Each row below holds a small network's activations on one input, seen along a few directions.
Each table varies a few parts of the input and shows all the possible inputs, shuffled.
A made-up example of a description, with smaller parts first: one of 2 separate values, together with either a single point or one of 11 places along a line or (one of 6 places along a line, together with one of 8 places around a ring).
Shared parts are said once, and a part with two or three values counts as separate values.

Other details of the inputs shift rows strongly along three fixed directions, in all tables alike. That doesn't count.

Table:
r1: [  5  -5   3 -21   6  -7   2 -13  29  20 -27]
r2: [ -3  -1  -5 -14  13   8   4 -18  25  24  -5]
r3: [ 22 -10  -4 -28  -9  10  -2  21   4  -6   2]
r4: [ -5  -7 -18 -29  -7  24   3  18   6   4  11]
r5: [  2   5  -2 -10  -2   4  -6  19  -9   6  11]
r6: [ 19   0  27  41  22 -22 -32  -2   1 -55 -25]
r7: [ 31   1  15   2  -7  -8  -1  16 -17 -18 -13]
r8: [22 -2  9 -9  5  4 -5 20 -9  4 -5]
r9: [-11   8 -20 -12  -3   7  16  20   3   8  13]
r10: [  0   2 -11 -13   8   6   3  14   5  22   4]
r11: [-19  14 -13   2  15  -1  14 -29  20  23   4]
r12: [-31  19  -2  14  14  -6  19 -40  10  11 -20]
r13: [ -7   1 -23 -20 -11  16   2  22  -6  -1  18]
r14: [  4  17   4  27 -11  -8  -4 -10 -28 -18   1]
r15: [ 21  -8  -3 -15 -19  17 -18  25 -13 -12  10]
r16: [ 12 -29   9  10 -10  -9  -8   2 -14 -24  11]
r17: [  6 -21  17  28  -4 -17   0   4 -22 -22   3]
r18: [  7 -40  24  -8   7 -22 -14 -15  22  11 -30]
r19: [-35  25 -22  10  -1  14  20   9  -2  12  39]
r20: [ -9  16 -19  -1 -11  10   2  16 -19  -9  44]
r21: [-18   4  -4 -11   6  11  12   3  13  18 -13]
r22: [ 10  18   5  31 -14 -13  -7 -27 -26 -24   1]
r23: [-19  18   8  15  12  -6   8 -56  18  10  -6]
r24: [-15  25  -2  34  -7   0  11 -16 -15  -8   8]
r25: [ 13 -50  26 -24   8 -14 -19  16  23  22 -37]
Each input here is: either a single point or (one of 4 places along a line, together with either a single point or one of 5 places around a ring).
Change only the place on the ring of 5 in r12. List by row number the other rows that result. -> r5, r9, r10, r14
A walk changes only the place on the line of 4. It starts at r23 and steps to r20. List the rest of the walk in order. -> r5, r19
Change only the place on the ring of 5 in r22. List by row number the other rows that result. -> r1, r11, r13, r20
Change only the place on the line of 4 in r18. List by row number the other rows that result. -> r16, r17, r25
